A small network was shown many inputs. Here are its activations along a few directions, one row for each input.
In each table, some parts of the input vary, and every possible input appears once, in random order.
Descriptions start from the smaller parts, as in this example, which fits no table here: one of 2 separate values, together with either a single point or one of 11 places around a ring or (one of 6 places along a line, together with one of 8 places around a ring).
Shared parts are said once, and a part with two or three values counts as separate values.

Other details of the inputs vary at random and push rows far along three fixed directions, the same in every table; ignore that.

A family of inputs:
x1: [-26  10   4  10   1  15 -16 -10 -29   2   0]
x2: [-17   6   0   4   0   7 -23 -17 -32  11  -7]
x3: [  2  23   0 -24  -3   8 -17 -17  15   8  24]
x4: [ 16 -13  -3   6   5 -20   9  17  16  -2  -1]
x5: [-17  13   4   1   6  22 -22  -4 -26  16 -10]
x6: [ 28  -9  -1  -6 -20 -13 -29  -6  -7  -4  27]
x7: [ 48 -23  -5  -2 -14 -22 -24  -4 -16  -2  23]
x8: [ 16 -16  -3  10   2 -14  13  17  12  -8   4]
x9: [ 32   2  -2  -5  -5  -9 -23 -11   4  10  22]
x10: [-20   1  13   6   4   7  22   0  -5   2 -24]
x11: [-27   7   6   5  -8   9 -19 -13 -26   7  -8]
x12: [ -9  10  -5 -18 -15   8 -19 -14  13  -7  31]
x13: [ -7   5  -1  -3   4  11  22   1  27 -10   5]
x14: [-11   1   4  20  12   9  12   0  -7   1 -18]
x15: [-12   1  -7 -14  -3   1  18   3  26  -7  -3]
x16: [-15   2  -4  -7  -6   3  16   8  27 -11   2]
x17: [ 23  -6   5 -16 -16 -16 -22  -3  -4  -1  24]
x18: [ 14 -17  12  23  -1  -8  15   9 -18   1 -29]
x19: [ -9  17   7   7   3  11 -22 -17 -29  18  -9]
x20: [ 25  -9  -1  -6 -11 -18 -30  -8  -3   6  28]
x21: [ -8   4  -8 -12  -3  10  21   7  20 -18   2]
x22: [ 42 -33   7  15  -2 -27  14  11   4   0  -3]
x23: [-12   5  -4 -17   5  -1  20   5  25  -4  -1]
x24: [ -4  22  -6 -23  -7   2 -24  -9  16   6  24]
x25: [-19   1   0   4  -1   7  16   6  -7  -4 -30]
x26: [27 -7 -3 10  6 -9 14 12 16  0 -2]
x27: [ 56 -22   2  11   0 -22 -27  -9 -17   5  34]
x28: [-13   2  -3 -19   0   0  21   4  23  -6  -1]
x29: [-21   3  -4   9  13   4  13   6  -3   3 -27]
x30: [ 11  -3  -4  20   6  -4 -22  -4 -43  13  -9]
x31: [ 29 -11 -10   7  10 -12  11  16   4  -5   6]
x32: [-12   0 -10 -10  -1   7  20   4  24 -13   2]
x33: [  7  11   0 -18 -19  10 -22 -22  10  -4  26]
x34: [  6 -15   6  23  12 -18   9  18 -17   7 -25]
x35: [ 44 -22  -4   7  11 -31  12  22  -2   4  -3]
x36: [  1  12  -9 -25  -3  -1 -27 -18  10   6  26]
x37: [ 30  -7   2  -5 -16  -3 -19 -13  -2  -5  26]
x38: [-7  5 -2 -3  2 10 20  0 29 -8  3]
x39: [  9  19  -5 -13  -3  13 -22 -18   9   1  33]
x40: [-9 13 -8 -7  2  1 12 13 30 -3 -2]
x41: [-22  11  -5   8   7  15 -18 -14 -28   5  -5]
x42: [-12   0  -9 -11  -3   4  19   4  25 -11  -1]
x43: [  7 -10   9  20  -6  -2 -18  -1 -47  -1  -3]
x44: [-24   6   6   8  12   1  14  11  -5   3 -22]
x45: [ -4  22  -4 -25  -5   3 -22  -8  13   5  26]
x46: [-18   5   8  11  12   6  16   1   0   6 -26]
x47: [ -8   6   2 -10   2   3  19   0  31  -1  -3]
x48: [-10  -4   2 -17  -2  12  16  11  27  -4  -2]
x49: [ -8   2  -1 -14   8  10  12  13  30  -1  -2]
x50: [-12   6   1 -15  -9   0  16  11  26 -10  -4]
x51: [-12   4  -7 -15   3  -1  17   5  27  -4  -3]
x52: [ -5  15 -12 -20   0  10 -19 -15  11  -5  31]
x53: [-25  12   1  12   3  13 -21 -10 -26   5  -3]
x54: [ -3  10  -1 -17 -14  13 -15 -23  15  -4  29]
x55: [ 22  -5  -4  -3  -2 -11 -24  -4  -2  -2  33]
x56: [-26  10   3   9  -2  11 -20 -11 -26   6  -5]
x57: [ -7   0   3 -18  -5  14  15  13  26  -7  -5]
x58: [-18   5   5  14  11   8  15   1   1   5 -26]
x59: [ -3  15   4 -25  -7   6 -16 -22  15   5  26]
x60: [  7 -11   1  19   6  -2 -17  -7 -46   6  -2]
x61: [ 40 -34  -3  13   3 -25  17  17  -5  -9   4]
x62: [ 18 -15   1   2  -9 -17  12  18  12  -8  -4]
x63: [ 15 -19   0   7  -1 -13  17  16   9 -12   7]
x64: [-13  -1   3   3   0   2  12   5 -13  -1 -27]
x65: [ -7   9   3 -11   8   2  19   2  30  -1  -1]
x66: [-22  11  -4   6   6  13 -20 -14 -27   7  -8]
x67: [-20   0  11   8   3   7  20  -1  -3   3 -26]
x68: [ 21 -18   3   8  -3 -11  18   6  14  -5   0]
x69: [-17   9  -6   9  12   6  14   9  -4   5 -28]
x70: [ 30 -27  14  33   0 -12 -16  -8 -55   8  -3]
x71: [-15  19   2  13   4  21 -16 -16 -25   9  -6]
x72: [ -4   6   2  -7  -5  13  23   2  25 -16   2]
x73: [ 16 -20   8  31   8 -10  11   6 -21   5 -21]
x74: [ 22 -11  -3 -16 -11 -16 -21 -11  -3   4  23]
x75: [-8  5  0 -7  1  5 18  0 32 -3 -3]
x76: [-20  -3   7   5  10  15  13  12  -3   5 -25]
x77: [-19  -3  10   7   2  -2  13   8 -12   1 -19]
x78: [ 14 -18   3   1  -4 -21  14  15  12  -3  -1]
x79: [ 19 -15  -1   6  -7 -12  14  18   9 -14   1]
x80: [-13   7  -7  -4   4   2  13  10  30  -8   2]
x81: [-21   0  -5  12  10  10  18   5  -7  -4 -21]
x82: [-23  13   2  -2   8   8 -17 -14 -29  12  -9]
x83: [-22   0  -4  11   9   8  16   5  -5  -2 -23]
x84: [ 21  -8  -7   9   4 -15  10  21  14  -3   0]
x85: [-19  18  -3   0   6  10 -19 -11 -28  14 -12]
x86: [-18  12  15  -1  -7  15 -12 -18 -28   7 -11]
x87: [-19   1  -2   8   1  12  18   7 -10 -10 -24]
x88: [ 13 -17  14  20   0 -10  16   9 -19   3 -30]
x89: [ 15 -15   4   0   3 -21  14  17  11  -2   1]
x90: [ -2  16  -4 -16  -5  11 -20 -21  19   1  26]
x91: [ -4  14  -3 -33 -14   5 -16 -15   9  -3  22]
x92: [  9  -2   1  25   4  -4 -23   1 -42  10  -4]
x93: [ -9  14  -2 -24 -10   1 -22 -13  16   3  26]
x94: [-18  17  -7   7   6  17 -18 -11 -29   7  -6]
x95: [ 49 -26  -3  22   8 -29   6  26  -7  -2   8]
Description of these inputs: one of 5 places along a line, together with either a single point or (one of 3 separate values, together with one of 6 places along a line).
- Changing only the place on the line of 5 turns x40 into x11. The same change can be made to x5. Which row results? => x48
- Changing only the place on the line of 5 turns x67 into x47. The same change can be made to x68. Which row results? => x73
- Changing only the place on the line of 5 turns x37 into x14. The same change can be made to x17. Which row results? => x44
- Change only the choice among 3 separate values in x47. List by row number the other rows that result. => x51, x93
- Start at x91 and move only the place on the line of 5, one step at a time. The first step leads to x28. Which rows follow, in order? => x23, x82, x35
- Start at x50 and move only the place on the line of 5, one step at a time. The first step leads to x78. Which rows follow, in order? => x93, x34, x24
- Change only the choice among 3 separate values in x37. List by row number the other rows that result. => x79, x87

A family of inputs:
x96: [ 20   7 -20 -39 -19   2 -30  -6  25  -8  46]
x97: [ 21  15 -15 -31  -7  -1 -33  -8  30  -3  49]
x98: [ 45 -35   8   1  -9 -26  11  -3  13  -8  20]
x99: [-36  -9  15  21   4   3  33  10 -16  -9 -38]
x100: [-25  24  -2 -12  -8  29 -27 -14 -19   3   9]
x101: [ -5 -17   5   1  -3  -7  47  16  47 -22 -14]
x102: [ 31 -24  15  28  -8  -8 -14 -10 -49   9  -7]
x103: [ 21 -18   1  32  15 -24 -27   1 -44  20  -2]
x104: [-60  49  -5  -6  10  41   3 -11  15  -4 -18]
x105: [ 49 -44  -2  -7 -14 -40  -7   6  -1 -10  28]
x106: [-23  -1  -7  22  23  -6  15  16 -22  11 -28]
x107: [-20  32  -3  -4   4  27 -27 -28 -13  10   7]
x108: [ 16  -5  -3  -2   8   6  45  22  41 -13 -10]
x109: [ 32 -16   7  30  -3  -6 -19   2 -47  12  -9]
x110: [-27  17  -3 -15 -21  14 -33 -22 -26  -2   9]
x111: [ 20 -13   2   3 -11 -11  33  18  32 -15  -1]
x112: [  0  -2  15 -31   6 -19  40  28  51  12 -36]
x113: [-33   7   2  30  32  13  36   7  -1   9 -44]
x114: [ 12  -6  -4  21  12 -14 -13  10 -46   8 -11]
x115: [ -5  14  -3 -40 -20  11  -4  -7  39 -17  40]
x116: [-33  28  -2  -1   9  18 -28 -26  -9  16  11]
- What do these inputs look like to the network? => either a single point or (one of 4 places along a line, together with one of 5 places along a line)
